A small network was trained on invented records. Each row is its activation on one of them, seen along a few directions.
Here are examples, each followed by its value of one field, ZOF.
Records without ZOF are marked absent.
Other fields move the rows too, some of them a lot.
In the rows, zero is written as 500.
Random noise pushes rows far along 13 fixed directions. That doesn't count. These rows show it; they differ only by the noise:
[589 581 481 508 575 503 599 420 621 591 486 472 594 428 451 589 385 325
 715 450 399 337 471 425 724 408 551 546 607 378 375 731]
[545 478 602 579 664 602 676 543 568 508 410 478 307 447 260 392 518 686
 461 341 470 538 451 528 423 551 507 420 402 508 623 521]
[790 403 728 492 725 637 633 598 638 366 345 445 409 445 497 130 385 918
 368 425 380 560 465 491 381 442 637 280 627 658 457 460]
[413 407 311 249 470 522 617 665 470 321 467 236 600 441 522 347 724 620
 158 605 442 684 374 478 475 615 388 638 601 443 486 526]
[380 449 318 482 537 500 542 631 653 496 651 258 636 562 517 698 596 293
 558 669 475 390 518 451 539 488 480 696 466 391 326 775]
[556 469 194 472 396 530 457 446 630 647 414 556 722 459 500 422 344 131
 671 675 375 443 450 566 455 673 514 510 300 422 349 365]
[310 843 560 366 431 635 555 527 403 544 148 695 548 361 542 527 658 549
 569 482 590 423 321 528 500 642 365 379 845 224 491 530]
[465 395 537 470 463 555 316 460 689 412 600 491 540 557 635 392 492 544
 443 518 472 468 548 478 312 490 613 487 444 582 282 434]
[588 487 471 527 664 617 672 605 550 391 337 459 506 420 370 410 501 636
 332 492 464 578 368 525 453 540 552 391 549 486 557 557]
[346 673 515 262 336 564 456 446 487 548 342 591 517 432 604 310 636 561
 474 470 475 555 398 558 383 655 365 488 592 385 386 376]
[494 349 591 259 245 420 342 371 549 559 563 354 552 669 616 325 248 419
 551 512 328 375 351 448 455 485 500 720 533 522 330 460]
[834 459 398 302 510 229 664 492 422 241 420 388 781 829 760 508 446 615
 349 507 354 717 492 433 691 259 587 401 579 684 440 458]
[593 666 411 205 393 362 729 410 396 569 386 437 518 625 482 383 436 424
 451 413 335 630 373 631 618 444 357 602 348 429 531 638]
[667 605 601 313 525 372 657 630 559 478 360 379 704 783 829 481 503 673
 665 613 362 539 485 474 498 404 448 396 717 609 253 467]
[450 510 303 402 285 527 421 641 233 683 261 532 365 740 401 314 737 486
 673 683 572 582 481 559 407 803 295 472 248 228 657 273]

[463 485 683 608 502 477 619 424 508 625 349 614 453 482 371 551 300 564
 627 338 445 515 326 514 388 647 442 399 570 651 644 150]
nolad
[648 351 427 454 452 519 372 479 417 497 518 458 455 490 504 247 544 566
 501 545 462 581 575 398 612 531 535 495 509 431 496 384]
golor
[498 372 549 527 540 524 531 465 537 458 612 411 348 303 300 537 373 382
 516 350 552 129 649 417 691 359 581 682 464 406 690 829]
mef
[290 451 415 428 442 544 677 796 432 513 395 333 546 554 469 640 369 369
 372 744 550 379 339 670 292 636 338 638 470 447 672 620]
zapin
[468 596 537 607 525 560 406 235 478 596 553 614 279 603 202 425 673 603
 432 243 452 848 279 494 491 555 534 465 282 404 467 465]
mipu
[542 350 447 583 600 588 371 712 655 406 610 306 582 653 607 450 603 594
 446 782 488 556 504 471 303 513 606 495 482 571 257 550]
dofiv
[683 269 363 401 450 624 288 729 369 405 464 325 495 452 609 132 628 626
 420 829 546 442 630 386 552 543 564 524 612 354 473 532]
ridak
[585 617 314 634 452 409 340 368 371 574 537 661 478 774 441 554 655 418
 513 560 530 858 470 606 452 523 519 397 127 528 485 343]
leso
[564 457 309 689 489 607 278 422 487 666 566 461 560 684 292 555 371 220
 580 733 427 625 157 477 553 554 628 586 397 276 325 674]
mut
[502 404 590 675 421 541 163 216 562 398 547 683 675 580 519 622 142 389
 345 481 471 552 143 433 408 433 793 438 668 614 349 368]
vasu
[418 640 373 704 473 510 282 227 437 503 529 779 573 544 392 743 616 338
 493 398 585 700 351 435 605 514 622 387 472 375 446 423]
fet
[483 472 280 539 419 487 409 412 307 497 545 577 468 479 368 560 551 315
 412 497 583 577 521 484 684 508 514 551 364 313 666 557]
zapin
[515 460 406 552 569 455 403 407 583 419 724 360 621 691 520 576 631 533
 328 541 396 866 315 420 524 431 592 561 498 564 230 543]
mut
[491 565 550 622 449 572 390 539 376 548 266 708 444 513 448 520 551 561
 636 540 634 423 465 501 412 637 503 320 553 431 632 298]
fer
[627 541 171 514 617 569 636 504 606 440 410 727 597 202 541 316 631 424
 421 480 521 626 836 627 473 600 526 242 193 541 543 285]
faka
[347 687 622 709 693 596 627 505 642 586 472 576 545 342 415 798 533 489
 647 430 535 464 383 469 506 537 488 421 748 482 425 562]
vasu
[610 362 310 676 467 633 147 390 474 623 592 495 501 678 332 361 552 392
 559 684 436 739 274 382 540 611 659 504 379 286 286 465]
sen
[371 592 478 462 497 490 678 559 520 538 370 580 539 254 522 556 550 472
 549 455 551 412 599 575 435 639 348 459 549 574 636 310]
nolad
[437 331 417 654 608 618 445 663 740 458 621 360 559 389 449 548 479 430
 450 691 510 391 506 523 277 589 576 565 411 608 395 533]
fet
[460 731 472 514 620 627 663 705 537 630 360 534 444 282 491 462 673 526
 646 626 568 431 623 640 428 615 345 422 509 415 509 584]
vasu
[561 684 538 452 489 550 382 350 434 494 489 636 442 562 529 419 582 546
 473 415 511 605 470 495 617 374 571 424 523 327 385 685]
sen
[595 466 202 475 529 644 359 626 526 313 449 450 755 624 609 371 477 443
 128 881 462 784 242 616 318 530 651 424 460 450 273 597]
faka
[693 499 415 502 407 550 238 457 384 435 415 634 540 640 585 374 401 420
 492 657 557 442 514 509 550 394 678 403 454 362 455 606]
dofiv
[431 555 585 427 463 330 807 411 547 706 500 394 477 380 363 654 341 329
 729 295 374 313 486 519 617 515 323 713 468 604 641 506]
ridak
[249 595 569 392 376 382 547 263 465 582 625 408 431 586 308 597 619 519
 343 249 383 797 131 502 486 576 343 747 467 528 477 471]
faka
[444 426 406 578 399 425 325 483 385 516 548 379 607 780 445 697 577 426
 511 659 490 664 213 383 534 561 512 617 585 451 428 438]
golor
[461 359 488 381 337 278 502 419 525 409 465 538 733 379 713 615 523 451
 699 364 500 262 723 270 670 549 455 511 759 653 551  83]
mef
[196 394 659 639 498 685 372 621 663 647 584 409 294 377 352 504 575 525
 638 555 587 273 499 497 193 720 431 630 468 489 484 442]
golor
[351 294 611 519 459 539 270 235 618 388 763 497 409 248 421 414 608 613
 356 196 494 518 535 252 594 508 604 616 660 535 433 351]
pob
[285 398 589 497 464 454 427 396 488 358 589 368 575 495 435 659 660 651
 322 357 482 658 208 257 570 565 498 629 878 532 454 358]
pob
[514 504 718 357 369 298 567 349 386 590 593 504 331 648 557 489 379 556
 609 245 454 447 636 500 609 355 400 591 412 588 629 464]
zapin
[467 816 594 493 505 657 516 415 590 522 226 909 507 214 576 446 377 431
 580 393 598 261 584 686 375 514 532 243 537 434 509 517]
pob
[437 593 404 433 420 528 224 520 448 554 600 411 589 519 678 408 889 572
 580 734 508 719 472 368 568 596 425 568 741 371 176 425]
nolad
[603 599 391 530 567 508 584 547 532 646 402 461 768 519 572 595 408 331
 728 705 371 549 312 441 670 544 481 469 769 388 284 535]
absent
[567 503 325 489 574 484 591 844 469 498 442 289 547 780 550 493 774 597
 545 829 511 640 518 562 372 592 393 473 349 475 430 549]
mef
[708 381 433 551 506 568 545 714 385 463 165 657 546 259 545 335 374 533
 643 651 616 214 726 493 517 639 513 259 625 503 786 211]
leso
[374 514 433 469 508 494 644 497 613 489 491 494 557 333 437 582 500 389
 467 414 483 415 515 547 452 574 441 562 440 540 550 488]
sen
[322 562 532 364 326 547 322 530 599 488 596 550 480 499 708 501 393 317
 468 614 598 184 671 686 258 421 499 617 305 482 401 725]
fer
[660 505 594 522 746 662 819 835 589 686 402 299 381 389 420 367 301 507
 733 685 434 226 596 589 539 467 427 512 546 374 536 880]
absent
[310 458 290 543 447 567 455 318 462 474 465 609 624 131 313 538 687 411
 345 357 505 691 317 346 640 759 470 519 699 387 567 199]
fer
[484 513 388 447 432 297 379 355 279 196 574 590 656 607 684 725 856 631
 301 351 633 743 611 256 816 350 560 416 737 489 543 365]
fet
[473 326 519 601 335 537  97 432 456 401 562 625 509 784 605 500 362 462
 404 621 595 481 450 495 275 481 704 431 365 532 439 362]
ridak
[544 352 457 506 475 488 359 334 693 269 616 541 620 600 559 471 271 433
 189 438 429 555 420 563 294 379 747 481 287 710 373 482]
mipu
[375 399 669 474 461 452 469 689 412 284 564 403 386 802 611 696 446 625
 327 539 681 300 589 538 348 314 538 545 459 545 660 737]
mut
[555 235 370 499 568 483 587 525 546 549 717 218 488 375 333 407 492 434
 468 504 362 564 500 360 703 540 473 725 490 469 506 560]
absent
[523 670 540 345 356 333 590 357 437 635 387 601 531 682 581 539 467 428
 734 358 422 480 505 526 587 479 391 479 432 474 484 405]
mipu
[683 456 452 383 475 303 549 421 468 408 609 425 555 812 642 462 460 550
 388 452 385 736 556 532 547 315 542 495 296 656 432 492]
rinot
[777 558 466 517 470 428 382 356 359 482 470 681 424 568 522 332 454 521
 499 456 512 603 641 556 604 368 601 362 306 542 574 445]
leso
[514 448 320 533 631 491 584 569 523 364 526 502 510 287 503 419 953 691
 431 416 559 710 794 383 586 616 455 373 491 550 546 236]
rinot
[666 465 444 517 655 485 840 800 442 599 431 214 366 702 276 514 413 489
 555 656 436 450 451 636 515 456 405 603 247 437 685 871]
dofiv
[428 380 311 650 540 464 527 535 680 676 636 357 645 442 413 718 545 202
 845 608 436 365 569 366 609 631 463 648 472 458 375 450]
rinot

Which value of ZOF does each new row have?
[474 331 447 405 422 489 444 572 391 395 463 337 618 503 541 460 571 584
 404 592 477 546 357 309 615 581 487 583 824 428 497 395]
rinot
[611 608 418 449 448 629 287 469 436 580 423 546 531 392 528 269 609 495
 564 668 482 551 409 455 608 554 525 482 659 280 316 570]
fet
[465 280 524 501 427 557 507 501 481 578 473 447 445 438 349 366 231 433
 448 504 432 431 344 512 407 641 487 592 461 515 641 365]
absent
[629 195 609 709 567 438 509 419 563 400 475 424 608 394 307 643 185 507
 510 389 425 341 286 274 608 501 684 527 772 714 645 296]
fet
[634 450 433 694 760 628 632 786 430 361 368 427 494 379 369 641 651 591
 545 616 660 309 617 348 740 437 599 381 742 294 673 797]
dofiv
[514 571 344 471 624 557 767 556 606 433 334 541 684 317 480 489 466 466
 332 498 423 623 397 607 422 597 487 375 494 563 506 427]
sen
[607 714 448 424 492 564 525 561 375 625 310 554 593 620 577 391 454 469
 553 712 436 652 282 603 517 530 450 408 597 335 371 600]
absent
[508 860 591 459 538 556 608 357 623 756 335 659 533 529 506 439 536 511
 739 412 346 672 292 608 438 584 406 365 520 435 228 460]
mipu
[440 631 679 495 527 409 668 489 560 466 515 517 513 669 564 828 193 362
 519 406 521 251 484 632 467 243 534 542 458 569 552 849]
golor
[695 220 692 565 638 483 409 448 626 410 821 270 263 507 416 277 536 786
 402 340 415 551 668 351 555 314 648 604 405 687 443 589]
fer
[625 593 721 330 579 621 404 544 580 366 491 410 413 535 679 138 675 914
 334 509 437 641 469 481 406 378 565 427 703 511 215 658]
mipu
[351 381 868 452 535 590 431 646 634 342 601 431 301 566 685 407 524 862
 382 418 600 329 683 499 199 410 533 463 580 650 460 527]
rinot
[313 527 478 398 469 471 565 417 483 416 531 455 502 466 434 493 724 650
 234 339 460 815 310 482 440 618 393 552 547 548 501 333]
pob
[611 523 464 713 482 600 340 502 397 636 304 730 434 655 381 518 402 395
 772 608 597 398 471 506 487 582 593 294 393 317 581 420]
pob
[687 711 449 259 572 483 552 570 305 266 406 497 607 489 781 329 778 762
 244 564 530 751 582 460 763 287 503 371 820 377 404 725]
absent
[328 335 495 435 495 536 565 501 593 392 617 422 454 237 452 488 515 494
 341 345 529 358 636 443 507 532 480 626 524 516 609 504]
rinot
[704 542 522 400 386 346 495 407 210 401 327 608 477 895 532 453 426 628
 380 423 491 711 368 529 574 371 546 361 408 497 656 437]
sen
